A small network was shown many inputs. Here are its activations along a few directions, one row for each input.
In each table, some parts of the input vary, and every possible input appears once, in random order.
A made-up example of a description, with smaller parts first: values(2) and (point or ring(9) or (line(6) and ring(8))).
Shared parts are said once, and a part with two or three values counts as separate values.

Other details of the inputs vary at random and push rows far along two fixed directions, the same in every table; ignore that.

Table:
row 1: [ 15 -27 -22 -19  19 -33  34  -1   6  33 -18 -22 -16  53  12   4]
row 2: [  3  19  -1  -9   6   9   1  -4  -5   7 -13   4  22 -13   4  -3]
row 3: [ -2  16   0  -6   9   9   7  -7  -2   7  -7   1  28 -12   3   6]
row 4: [ -4 -11   6  12  -6  -3  -6   4   2 -13  16   1 -13   2  -5   4]
row 5: [  3  23   0  -6   1  10   4  -5  -7   5 -11   5  18 -11   8  -2]
row 6: [  3  -9   4   7  -5  -4 -15   7  -3 -15  12   6 -15   2  -6  -2]
row 7: [  1  -7   4   8  -9  -2 -12   6  -2 -13  11   6 -18   2  -5  -4]
row 8: [  0 -13   8  15  -5  -2  -1   3   2 -15   7 -10  -4  -3  -1 -11]
row 9: [ -2 -16   7  13  -5  -1  -1   3   7 -12   3 -13  -4  -6  -5 -14]
row 10: [ -2 -15   7  13  -1  -4  -5   3   2 -15  15  -4  -4   1  -6   3]
row 11: [  0 -12   5  11  -7  -1  -6   6   5 -12   1  -9  -8  -7  -5 -17]
row 12: [ -1  19  -4 -13   5   8  -5  -3  -6  10  -3  16  12  -7   0  14]
row 13: [ -4 -13   7  14  -5  -3  -2   2   4 -14  15  -5  -7   0  -4   1]
row 14: [ -6 -16   6  13  -5  -1  -3   2   8 -10  11  -8  -6  -3  -8  -2]
row 15: [-7 20 -2 -8  1 10  3 -7 -1 10 -3 10 12 -8  4 14]
row 16: [-3 15 -1 -7  9  7  5 -7 -2 10 -4  5 23 -8  2 12]
row 17: [ -2  -8   3   8 -11   0 -11   5   2 -11   8   3 -20  -1  -5  -6]
row 18: [ -4  -9   3   8 -10   0 -11   4   3 -10  12   4 -20  -1  -6   0]
row 19: [ -5  16   0  -5   5  11   9  -9   2   8 -10  -1  24 -13   4   3]
row 20: [  2  -8   5  10  -8  -2  -9   6  -2 -14   7   0 -15   0  -3 -11]
row 21: [ 11 -24 -22 -18  11 -28  35  -2   8  35 -24 -25 -20  47  14  -5]
row 22: [ 14 -22 -27 -25  11 -33  26   2   3  38 -15  -7 -35  59  11  11]
row 23: [ -3 -15   5  10  -1  -3  -9   6   3 -11  15   0  -9  -1 -10   4]
row 24: [  2  20  -2 -11   5   9  -3  -3  -7   7 -11  10  16 -10   2   0]
row 25: [  0 -11   4   7  -4  -4 -14   6  -2 -13  16   7 -15   3  -7   4]
row 26: [  0  21  -3 -11   1  11  -1  -4  -3   9 -13   8  13 -11   3  -2]
row 27: [  1 -11   4   7  -4  -3 -15   8  -1 -12   9   4 -14  -1  -9  -4]
row 28: [ 2 17  1 -6  8  8  5 -6 -6  5 -8  2 26 -9  7  2]
row 29: [-7 18 -2 -6  2 10  8 -9  0  9 -5  4 18 -9  5 11]
row 30: [ -4 -10   4   7  -8   0 -12   5   4  -9  11   4 -16  -2 -10  -1]
row 31: [ -2 -14   8  16  -4  -2   1   2   4 -15  11 -10  -4  -2  -3  -6]
row 32: [ -5 -14   7  15  -7   0   2   1   7 -13   8 -12  -5  -5  -3  -8]
row 33: [  0 -10   6  12  -9   0  -4   4   3 -13   2  -9 -11  -6  -2 -16]
row 34: [ -2  19  -2 -10   7   6   0  -5  -6   7   0  13  17  -3   4  18]
row 35: [  4  22  -2 -11   5   8  -3  -3 -10   5  -8  11  15  -6   5   3]
row 36: [ -1  -8   4   9 -10   1  -9   5   2 -12   4  -3 -16  -3  -4 -13]
row 37: [ 12   1 -12 -16  12 -11  15  -1  -4  20 -18  -6   1  21  11  -2]
row 38: [ -2  21  -4 -12  -1  11  -4  -4  -3   9  -9  13   9 -10   1   4]
row 39: [-6 18 -2 -9  3 10  1 -6  0 11 -4 10 15 -9  1 13]
row 40: [  0  16   1  -6   8   8   5  -6  -3   7 -10   1  26 -13   4   0]
Each input here is: ring(5) and ring(8).
Q: The inputs of row 12 and row 22 match in every part but the ring(5) part. If row 2 is changed in the same way as row 12 into row 22, which row does it become?
A: row 5
Q: The inputs of row 4 and row 23 match in every part but the ring(5) part. If row 20 is changed in the same way as row 4 into row 23, which row does it become?
A: row 24
Q: Change only the ring(8) part in row 26. List by row number the other rows that result.
A: row 9, row 11, row 14, row 19, row 30, row 38, row 39

Table:
row 41: [ -5  10   9  10 -13  11 -18   3  -4 -17  13  13  -5 -17  -4  -1]
row 42: [ -2   0  13  15  -2   9  -8   2   0 -19   5  -5  15 -22  -5 -14]
row 43: [  2  16 -13 -23   7   1   4  -3  -3  25 -16  11   4   6   4  10]
row 44: [-11   0  12  17  -8  12  -4  -2   6 -16  10  -4   9 -22  -6  -5]
row 45: [  7  18 -10 -18   7   0  10  -6  -8  18 -17   5   9   9  12   2]
row 46: [  3  19 -10 -18   4   1  12  -7  -4  20 -15   6   7   9  12   8]
row 47: [  2  15  -7 -12   7   1  21  -9   0  20 -16  -5  16   5  13   5]
row 48: [  0  10   9   8 -10  10 -18   4  -9 -18   9  12  -1 -17  -4  -6]
row 49: [ -8   8   7   8 -11  12 -17   2   0 -13  11  13  -5 -17  -8   2]
row 50: [ -7   5  12  15 -11  11 -10   0   0 -20  11   1   5 -20  -2  -5]
row 51: [  0 -20   1   7  -1 -12  -9   8   1  -9  19   5 -23  14  -9  11]
row 52: [  6  14  -7 -13  10   0  19  -8  -5  18 -19  -5  19   5  13   0]
row 53: [ -7  -2  12  15  -4  10  -7   0   5 -14   7  -5  13 -24  -7  -8]
row 54: [  5 -46  -6   6   0 -26   7  10  13   2   2 -24 -36  30  -6 -13]
row 55: [  7 -19   0   4  -3 -11 -10  12   0  -8   4  -1 -24  11  -7 -12]
row 56: [  4 -43  -9   3  -4 -27   9   9  13   4   3 -17 -45  38  -5  -7]
row 57: [  7  14  -9 -17  12   0  11  -5  -4  19 -20  -1  16   4   9   0]
row 58: [ -1  10  -6 -12  15  -2  18  -9  -1  19  -6  -1  23   8   8  19]
row 59: [  2  14 -11 -20   8   1   8  -5  -1  23 -17   5  10   5   5   7]
row 60: [  6 -45  -8   5   3 -31   6  10   8   0  14 -13 -39  42  -6   5]
row 61: [ -8  -1  12  14  -1   7 -11   0   0 -18  19   5  10 -15  -7  11]
row 62: [-10   3  10  14  -9  13 -10  -1   3 -16  10   1   5 -21  -6  -2]
row 63: [  8  16 -10 -20  10   0   7  -3  -5  19 -19   5  12   6   8   1]
row 64: [ -1   5  11  12  -5   9  -9   0  -5 -19   6   0   8 -18  -1  -9]
Q: What is each input in this table made of?
A: line(4) and (point or ring(5))
Q: Change only the line(4) part in row 62. List by row number the other rows that result.
A: row 44, row 49, row 56
Q: A walk changes only the ring(5) part. It starts at row 49 and steps to row 41. List the rest of the walk in order.
A: row 48, row 55, row 43
